Each row below holds a small network's activations on one input, seen along a few directions.
In each table, some parts of the input vary, and every possible input appears once, in random order.
A made-up example of a description, with smaller parts first: ring(8) and (point or line(11) or (values(3) and line(6))).
Shared parts are said once, and a part with two or three values counts as separate values.

A family of inputs:
row 1: [ 13 -13  11 -15 -57  61  33  61  -7 -51   0]
row 2: [ -4   2 -46  12   8 -18  12  -3  -5  76  16]
row 3: [ 51 -34 -30   6  26   6  27  33  -8  45  14]
row 4: [ 21  64  74  39  64 -79 -54 -44  83  -9 -35]
row 5: [ -3 -49   7  -3  40 -30 -33 -30   1 -49  -6]
row 6: [ -6  -8 -53 -33 -53  42  -8  30   9  63  -4]
row 7: [ 42 -37 -22  35   8 -12 -15   1 -36  42  -7]
row 8: [-14  -1 -39  40  -9 -38 -31 -32 -34  73  -4]
row 9: [ 10  -4  23  29   8   2  52  29 -23 -33  15]
row 10: [  8 -46  -1 -34  57 -11   8  -1  29 -47  16]
row 11: [ 57 -28 -15 -29   3  51  17  33 -26  40   8]
row 12: [-44 -16 -30 -71 -23  27 -24  -6  48 -34  -4]
row 13: [-38   0  -7 -60  15  12 -16 -39  15 -25  11]
row 14: [-35  42  17   2 -36  24  30  -9 -35 -11  12]
row 15: [ 64  77  42  78  32 -63 -42  -7  46  79 -33]
row 16: [-59 -10 -10   3  26 -53 -46 -64   4 -18  -6]
row 17: [  1   8 -30 -23 -14  26   3  -2 -23  73  10]
row 18: [-43  26  -6  -8 -74  39  20  25  -3 -20  -2]
row 19: [ 17 -38  11 -68  30  34  -2  -3  12 -56  11]
row 20: [-53  33  12  62 -26 -43  -1 -34 -48  -6  -6]
row 21: [  2  -6  29  57 -11 -19  13  -1 -50 -36  -5]
row 22: [ 50 -45 -38 -39 -35  67   5  65   5  29  -6]
row 23: [-47  -8 -19 -26  42 -33  -7 -37  32 -16  17]
row 24: [-45  34   5  36  -9 -21  39  -7 -20  -2  14]
row 25: [ 11 -55 -12 -78  -7  49 -10  30  44 -65  -4]
row 26: [ 26 110  93  95  14 -70 -10 -13  27   0 -36]
row 27: [ 20   4  34  -5 -20  47  42  27 -39 -42  14]
What do these inputs look like to the network? -> values(3) and (point or (values(2) and line(4)))
Changing only the values(3) part turns row 20 into row 8. The same change can be made to row 26. Which row results? -> row 15
List by row number the other rows that have the values(3) part in common with row 13. -> row 4, row 5, row 10, row 12, row 16, row 19, row 23, row 25
Which other rows does row 6 become when the values(2) part takes its other values? List them by row number. -> row 22

A family of inputs:
row 28: [-40   7  22 -17  -1   2  -4 -33   6 -86   6]
row 29: [ 31  95  53  95  -4 -50   4  -3 -17  49  -7]
row 30: [  8  12   9  21  80 -78 -48 -27  25  62 -17]
row 31: [ 56  71  23  93   1 -68  12  -6 -14  52 -30]
row 32: [-35   7  28  -6  27  -5 -22 -32  38 -75 -20]
row 33: [ 12 -97 -19 -48 -60  97  49 119   2 -33   8]
row 34: [ -6   0  -2  35  23 -64 -33 -53  30  49   7]
row 35: [-44   5 -17  22 -13 -15  -9 -34 -32  30   8]
row 36: [ 10  14  51 -20  92 -63 -41 -24  65 -55 -21]
row 37: [ -3   1  39  -6  35 -48 -26 -53  68 -68   1]
row 38: [-56  -3 -26   2 -39 -14  16  -1 -58  29  -8]
row 39: [  19  -35  -58 -120  -76  117  -13   52   12   32    3]
row 40: [  7  90  78 114   5 -50 -12 -18 -22  18  14]
row 41: [  25  -95 -121  -76  -37   77    4   44  -19  -26   45]
row 42: [-17 -37 -61 -99 -10  99  94  49  -3   2  60]
row 43: [-40   5 -11  34  15 -22 -30 -34   1  43 -16]
row 44: [ 56  61  14 104   0 -39   3  11   1  80 -42]
row 45: [  64 -102  -17  -92  -14  122   34   45  -64  -14   17]
row 46: [-48   1  14 -34 -24   4  21  -1 -17 -88  -8]
What do these inputs look like to the network? -> line(4) or values(5) or (values(2) and line(5))
Which other rows does row 37 become when the values(2) part takes its other values? List them by row number. -> row 34
Which other rows does row 32 become when the line(5) part takes its other values? List them by row number. -> row 28, row 36, row 37, row 46
Which other rows does row 28 become when the values(2) part takes its other values? List them by row number. -> row 35

A family of inputs:
row 47: [ -1 -35 -51 -64  -4  41  -3  20  22  11  18]
row 48: [ 17   4 -27   3   8  -4 -10   2  11  90  -5]
row 49: [73 30 34 46  2  4 12 28  3 29 -4]
row 50: [ 26  11  60   5  43 -22 -16   7  38 -51 -13]
row 51: [ 47 -23  16 -29  -6  46  30  49  12 -40  -9]
row 52: [ -2 -57 -34 -32  -4  25  12  11 -20 -12  21]
row 53: [-18 -27 -15 -27 -49  40  -1  16 -20 -22  -3]
row 54: [-36   2  -1 -25 -27  45  40   8 -34 -29  22]
row 55: [-35   8  16  14  -6 -29 -34 -31  20 -37 -16]
row 56: [ -8   0  -9 -40  41 -27 -37 -40  45   2  -3]
row 57: [-54  35  29  16  11 -32  12 -36  13 -45   6]
row 58: [-16  53   8  46 -26 -17  32   4 -37  32   7]
row 59: [  3  26  -9  49 -39  -9 -12   7 -26  40 -18]
row 60: [-12 -18   0   0  47 -39 -24 -43   7 -26  -1]
row 61: [ 17  -9 -17  39  10 -22   0   0 -32  58  -1]
What do these inputs look like to the network? -> values(3) and (point or line(4))
Changing only the values(3) part turns row 50 into row 49. The same change can be made to row 56. Which row results? -> row 48
Which other rows does row 54 become when the values(3) part takes its other values? List them by row number. -> row 57, row 58
Which other rows does row 53 become when the line(4) part takes its other values? List them by row number. -> row 47, row 52, row 54
